Each row below holds a small network's activations on one input, seen along a few directions.
In each table, some parts of the input vary, and every possible input appears once, in random order.
A made-up example of a description, with smaller parts first: one of 8 places around a ring, together with either a single point or one of 11 places around a ring or (one of 3 separate values, together with one of 6 places along a line).
Shared parts are said once, and a part with two or three values counts as separate values.
In the rows, zero is written as 128.

Other details of the inputs shift rows strongly along two fixed directions, in all tables alike. That doesn't count.

Rows:
x1: [110 125 125 153 129 127 136 122 162 125 116 117 125 140 141]
x2: [103 166 216 130 100 156 137 162 149  23 189 148 171 114 109]
x3: [170 113  88  85 141 107 117 123  67 188 125 136 120 115 119]
x4: [111 122 133 145 135 142 128 133 149 131  96 115 119 133 142]
x5: [162 155 170  71  93 109 125 146  63  77 232 178 174  96  79]
x6: [105 127 138 140 129 145 131 129 144 125  96 118 123 127 137]
x7: [ 99 125 131 147 127 132 137 123 151 123 103 116 126 134 141]
x8: [168 112  85  87 138  96 121 122  69 186 135 139 125 117 118]
x9: [156 114  79  92 127  85 129 102  80 179 144 138 132 121 115]
x10: [136 169 209 134 115 165 124 173 150  40 197 144 160 123 118]
x11: [110 124 125 150 132 129 135 125 158 129 112 117 124 138 141]
x12: [157 112  86  84 135 100 123 113  66 184 124 136 125 114 117]
x13: [178 117  84 103 147 105 115 123  83 189 136 129 118 130 128]
x14: [157 154 166  78  93 108 127 138  75  78 230 176 172 100  79]
x15: [ 97 121 125 152 118 125 136 109 160 124 109 120 122 136 133]
x16: [108 124 127 149 134 132 133 129 155 129 105 115 122 139 145]
x17: [116 129 107 146 132 139 129 125 154  93  99 115 102 153 139]
x18: [100 121 136 146 122 140 129 121 146 123  94 121 117 126 131]
x19: [100 121 135 144 125 145 129 122 145 125  91 120 115 126 132]
x20: [128 127 134 153 145 152 122 138 157 132 101 112 112 140 146]
x21: [ 98 120 131 146 123 135 131 120 147 126  98 121 118 128 132]
x22: [126 129 128 160 142 141 127 130 165 131 114 112 118 145 147]
x23: [ 99 126 125 149 127 127 139 117 156 126 109 118 127 135 138]
x24: [129 129 138 151 145 157 121 139 155 130 101 112 112 138 146]
x25: [176 118  81 108 144 100 118 115  95 185 142 129 121 133 127]
Description of these inputs: either a single point or (one of 4 places along a line, together with one of 6 places along a line).
Change only the place on the line of 4 in x12. List by row number the other rows that result. -> x4, x18, x20

Rows:
x26: [177 134 136  97 122 111 116 136  84 147 192 151 146 115 104]
x27: [134 122 100 136 137 125 128 117 136 135 116 120 111 143 135]
x28: [125 121 118 133 141 122 133 133 135 159 112 115 129 133 145]
x29: [172 135 125  82 119 114 117 133  73 117 179 151 138 114  98]
x30: [131 123  94 135 139 122 130 117 135 137 109 117 112 143 140]
x31: [125 121 108 122 136 125 129 128 123 132 103 119 118 133 136]
x32: [ 90  96 100 138 127 112 133  94 132 192  64 117 115 119 136]
x33: [ 56 141 176 166 100 150 146 123 189  49 109 126 134 130 125]
x34: [141 167 200 125  98 148 125 160 140  23 219 158 160 123 101]
x35: [128 116 119 133 142 134 124 124 126 168  98 118 115 128 136]
x36: [131 116 110 143 143 126 127 119 136 171 107 114 119 134 143]
x37: [ 54 138 186 163 100 157 142 127 182  58 101 129 135 121 126]
x38: [124 120 113 126 136 135 125 122 120 146  90 120 112 125 135]
x39: [167 141 128  78 117 116 121 136  73 110 178 153 144 112 101]
x40: [133 120 100 145 146 119 130 116 142 158 112 115 117 143 141]
x41: [ 94 153 175 157 119 153 140 155 180  40 143 123 143 141 139]
x42: [174 137 128  84 115 115 115 133  74 118 183 157 136 114  96]
x43: [130 118 101 135 136 131 122 114 127 145  97 119 105 134 132]
x44: [131 116 113 129 134 136 120 121 122 151  95 123 107 127 130]
x45: [128 124 104 137 143 120 135 125 141 149 117 115 124 141 143]
x46: [122 116 112 123 136 134 127 127 118 144  90 118 112 127 136]
x47: [ 93 152 200 158 119 174 133 155 178  63 131 123 146 125 137]
x48: [ 98 106  75 141 124  96 141  87 139 157  85 118 105 141 133]
x49: [135 120  97 140 136 123 124 115 136 139 113 120 107 144 136]
x50: [134 116 112 146 142 125 124 120 139 173 109 117 117 135 140]
x51: [ 96 105  83 150 126  97 142  88 152 175  89 110 117 140 142]
x52: [121 119 123 125 139 131 129 135 122 155 101 118 127 124 141]
x53: [126 116 112 128 135 136 122 119 119 149  92 121 108 127 133]
x54: [167 140 122  85 123 106 126 139  82 107 186 150 144 121 106]
x55: [ 90 149 198 158 122 169 136 161 178  66 129 123 146 126 137]
x56: [121 118 118 119 135 131 127 133 117 139  96 120 117 128 136]
x57: [172 140 137  88 125 112 123 139  84 137 189 148 157 111 109]
x58: [166 139 139  88 126 113 127 146  85 133 188 150 158 110 110]
x59: [161 139 130  79 121 115 124 142  73 107 177 152 146 113 102]
x60: [171 133 140  91 119 121 114 138  74 143 176 155 143 105 101]
x61: [108 154 189 171 115 159 130 149 191  56 162 128 142 140 135]
x62: [135 120 102 148 140 121 125 116 144 158 116 116 114 143 141]
x63: [172 143 123  90 126 106 126 134  87 129 192 148 153 122 109]
x64: [126 125 107 136 142 117 135 129 139 147 116 114 126 141 145]
x65: [ 56 138 187 180 105 146 148 126 204  78 120 118 150 129 137]
x66: [129 114 119 136 138 136 120 123 126 167  97 120 113 127 136]
x67: [132 117 115 130 131 136 119 121 122 148  99 127 106 126 130]
What is each input in this table made of? -> one of 6 places around a ring, together with either a single point or one of 6 places along a line
The inputs of x38 and x39 match in every part but the place on the ring of 6. If x46 is changed in the same way as x38 into x39, which row does it become? -> x59
The inputs of x54 and x55 match in every part but the place on the ring of 6. If x49 is changed in the same way as x54 into x55, which row does it become? -> x66
Change only the place on the line of 6 in x64. List by row number the other rows that result. -> x40, x45, x61, x62, x63
Change only the place on the ring of 6 in x53. List by row number the other rows that result. -> x27, x29, x35, x36, x40

Rows:
x68: [171 140 147  19  84  97 122 124   5 114 204 177 174  71  65]
x69: [ 95 151 172 144  96 139 134 148 166  18 171 137 147 140 121]
x70: [164 169 167 117 132 153 122 146 123  49 198 138 147 130 107]
x71: [119 102  80 102 131 101 133 114  88 162  95 130  99 128 122]
x72: [134 100 123 138 146 136 112 139 130 192  77 109 114 125 157]
x73: [225 160 133  44 125 114 107 145  13 111 236 167 159 105  80]
x74: [131 159 205 139 120 159 127 177 155  72 183 140 154 128 130]
x75: [199 106  44  47 145  74 119 113   8 208 131 153 115 109 101]
x76: [128 105  70 108 131  92 125 109  85 159 109 133 102 135 132]
x77: [ 55 115  97 187 127 135 139  84 199 107  46  87 104 165 161]
x78: [101 111  91 155 132 102 141 113 143 174  98 112 114 138 151]
x79: [180 104  54 107 145  78 133 109  97 202 146 132 127 135 125]
x80: [151  98  95 159 104 117  95  75 126 213 118 156  82 119  97]
x81: [136 105  81 106 145 120 127 123  87 173  78 129 107 116 128]
x82: [154 118  95 147 149 104 121 128 143 177 118 109 111 153 154]
x83: [194 113  49  93 157 115 113 106  85 184 128 114 103 142 122]
x84: [122 117  72 108 128  95 133  81  86 158  99 128 116 125 120]
x85: [ 92 152 178 152 100 134 151 122 188  51 180 134 173 137 116]
x86: [145 160 194  94 118 128 131 164 102  88 211 165 176  86  99]
x87: [175 167 178 113 131 139 126 148 101  98 220 148 164 115 111]
x88: [127 104  81 136 131  92 143 106 150 169 122 120 117 144 138]
x89: [ 81 113 134 182 150 174 118 145 196 128  24  92  82 153 176]
x90: [133 116  80 151 147  97 137 113 146 175 110 113 118 145 149]
x91: [190 108  49  96 153  92 105 125  75 183 124 126 102 144 129]
x92: [ 95 153 186 157 100 128 143 152 182  44 190 134 164 136 123]
x93: [ 39  98 134 183 126 161 137 126 194 123   7  89  88 136 162]
x94: [137 157 217 147  58 166 101 128 134  21 199 188 116 108  61]
x95: [103 108  82 172 148 135 143 114 186 123  63  99  91 161 157]
x96: [118 126 125 151 155 175 120 124 155 147  53 100  96 138 152]
x97: [108 110 128 153 144 163 113 146 152 148  38 101  94 136 157]
x98: [ 65 163 193 180 101 146 149 123 210  35 161 125 169 141 132]
x99: [118 163 190 149 122 199 126 161 161  45 144 122 140 131 131]
x100: [ 68 101 101 184 131 137 143 109 213 101  56  93  91 170 159]
x101: [193 144 112  28  94  75 129 113  34  94 242 182 172 109  64]
x102: [118  98  95 111 134  94 134 116 103 201 109 126 122 111 124]
x103: [115 119  87 144 157 119 132 118 132 143  76 120  98 140 147]
x104: [114 112 102 146 150 120 136 121 142 179  89 116 119 133 152]
x105: [136 166 188 162 127 160 130 146 176  67 184 123 156 142 135]
x106: [131 159 183 144 121 158 120 176 149  45 159 137 136 141 133]
x107: [115 113 125 160 154 141 120 140 160 176  75 104 110 135 158]
x108: [168 109  46  41 120  69 130  80  15 208 129 149 119 105  98]
x109: [ 42 113 127 175 124 155 143  95 186 118  21  93 105 134 151]
x110: [ 47 105 132 178 127 155 137 126 193 114  30  94  93 142 158]
x111: [144 161 201 100 122 179 115 162 111  68 161 140 147 105 109]
x112: [ 94 114  84 173 149 132 131 113 178 123  65  98  90 158 166]
x113: [182 112  83 104 159 119 118 113  73 219 131 123 124 122 133]
x114: [175 110  60 110 151 111 120 125 114 167 113 118  89 147 137]
x115: [229 151 126  62 124 103 119 137  53 139 252 158 164 115  91]
x116: [108 164 181 123 101 117 141 126 127  70 200 154 185 111 105]
x117: [138 159 195 152 120 146 123 171 156  67 184 138 158 134 138]
x118: [212 103  51  48 149  87 104 130  18 215 134 147 108 122 110]
x119: [139 147 192  92 114 136 128 164  94  99 197 164 174  85 105]
x120: [102 158 232 162 121 193 126 161 188  68 132 113 152 123 139]
x121: [ 88 101 112 136 124 117 140  91 135 193  59 105 130 108 132]
x122: [ 86 147 206 142 109 181 133 173 157  36 123 135 147 107 124]
x123: [103 154 196 109  95 129 141 132 122  84 181 150 182  96  95]
x124: [114 125 138 163 157 163 123 120 171 171  71  95 111 136 158]
x125: [116 117  94 158 152 111 134 116 149 178  93 120 116 142 159]
x126: [136 110  76  89 129  81 136  86  72 211 127 134 141 109 109]
x127: [123 140 199  87  93 123 130 162  97  92 200 159 173  89  94]
x128: [114 152 193 181 119 162 139 164 218  52 161 121 140 153 150]
x129: [103 101  94 135 127 108 135 117 131 184  99 121 121 132 143]
What is each input in this table made of? -> one of 2 separate values, together with either a single point or (one of 5 places along a line, together with one of 6 places along a line)
The inputs of x85 and x101 match in every part but the choice among 2 separate values. If x128 is changed in the same way as x85 into x101, which row does it become? -> x114
The inputs of x78 and x76 match in every part but the choice among 2 separate values. If x74 is changed in the same way as x78 into x76, which row does it become? -> x118
Change only the choice among 2 separate values in x81. List by row number the other rows that result. -> x86
A walk changes only the place on the line of 5. It starts at x123 and steps to x102. List the rest of the walk in order. -> x86, x107, x124
Change only the choice among 2 separate values in x100. List by row number the other rows that result. -> x88
